-5.562, -3.435, 4.241, -2.949 -> Q404
-0.610, -3.705, 2.533, -3.121 -> Q340
-2.128, 3.985, -8.617, 6.230 -> Q64
-5.562, -3.435, 4.241, -4.068 -> Q900
-5.562, -3.435, 4.241, 1.453 -> Q259
which: -5.562, -3.435, 4.241, -4.068  Q900
which: -5.562, -3.435, 4.241, 1.453  Q259

